A small network was shown many inputs. Here are its activations along a few directions, one row for each input.
In each table, some parts of the input vary, and every possible input appears once, in random order.
Descriptions start from the smaller parts, as in this example, which fits no table here: values(2) and (point or ring(11) or (line(6) and ring(8))).
Shared parts are said once, and a part with two or three values counts as separate values.

Rows:
row 1: [ 36  22  16  -9   3  39 -46 -52 -31  13  -3  17  13   0  24  10]
row 2: [ 57 -25  33   7 -55  12 -18 -47 -44   1 -31 -16  35 -10  31 -22]
row 3: [-43   0 -38   1   8  20  53  27  47 -35   1 -36 -26   8 -22  -7]
row 4: [ 75   9  19 -16 -36 -15 -25 -22 -51  28 -34 -28  22  25   7 -24]
row 5: [ 38  31  13 -12  12  26 -64 -48 -33  18  14  39   1 -12  16  23]
row 6: [ 66   0  17   6 -36  67 -14 -65 -30 -21 -29 -38  40   1  40 -26]
row 7: [-58   6 -33   6  18  -1  44  28  42 -20  10 -11 -36   5 -19   3]
row 8: [-29 -18 -33  20 -21  29  76  19  42 -52 -16 -63 -13   6  -3 -33]
row 9: [-38 -38 -12  18 -42 -23  77  39  28 -35 -16 -39 -18  -4 -10 -30]
row 10: [-19  -2 -28  -4 -23 -50  69  58  17  -5 -17 -50 -26  32 -37 -34]
row 11: [ 62 -21  40  21 -62  41 -22 -61 -38 -22 -28 -37  47  -1  48 -25]
row 12: [ 51  16  13 -14  -8  60 -35 -54 -27  -3 -11 -13  25   1  22   0]
row 13: [   8  -19   53  -38   88  -86 -100   21  -40  109   41  122   54   -9
    2   80]
row 14: [ -83  -28   17  -19  108 -110   -9  106   21   68   47  103    7   -5
  -48   69]
row 15: [-56  15 -35   1  28 -16  26  33  41 -18  26  12 -49  -6 -28  14]
row 16: [-34 -37  -7  33 -49   2  68  26  35 -57 -18 -60  -5   2   7 -31]
row 17: [-65  36 -43   5  42 -18   5  36  46  -1  39  35 -59 -15 -38  12]
row 18: [ 31  52   8  -7  24  24 -82 -43 -25  32  27  64 -11 -19   5  22]
The inputs of row 4 and row 10 match in every part but one. If row 6 is changed in the same way as row 4 into row 10, which row does it become?
> row 8
What is each input in this table made of?
> values(2) and (point or line(8))
Change only the values(2) part in row 16. List by row number the other rows that result.
> row 11

Rows:
row 19: [-31 -59  38  -3  27 -65  10  44 -10  37   0  47  36 -10  -2  27]
row 20: [-19  28 -52  -2 -21  34  68   3  30 -44 -15 -62 -51  21 -18 -31]
row 21: [-13  31 -25  27 -34  77  12 -42  25 -58   2 -25 -39 -19  10 -24]
row 22: [-42  35 -24   7  48  13 -32  -5  29  -3  47  62 -43 -33  -9  33]
row 23: [120  26  28 -13 -45  62 -62 -91 -73  17 -34 -19  43   2  37 -30]
row 24: [  70   35   42  -34   25  -10 -114  -56  -70   70   12   66   26    4
   21   43]
row 25: [-20   1   2 -10  22 -90  10  77   1  41  10  21  -8  19 -43   2]
row 26: [ 11 -12 -14  13 -57 -39  51  26   3 -12 -33 -71  -8  28 -10 -50]
row 27: [ -1 -25  14  29 -20  55  19 -21  13 -52 -14 -43  30  -1  31 -11]
row 28: [ 10 -73  26  11 -59 -14  48   5  -7 -28 -32 -46  37  -4  24 -20]
row 29: [-50  34 -47 -26  57 -22  16  48  36  14  26  23 -52   5 -53  21]
row 30: [-35 -20  12   2  56  -2 -24  13  22  17  31  46  28 -13  11  41]
What is each input in this table made of?
> values(2) and (point or ring(5))
The inputs of row 25 and row 26 match in every part but the values(2) part. If row 24 is changed in the same way as row 25 into row 26, which row does it become?
> row 23
Change only the ring(5) part in row 26. List by row number the other rows that result.
> row 20, row 21, row 27, row 28
Change only the values(2) part in row 21. List by row number the other rows that result.
> row 22
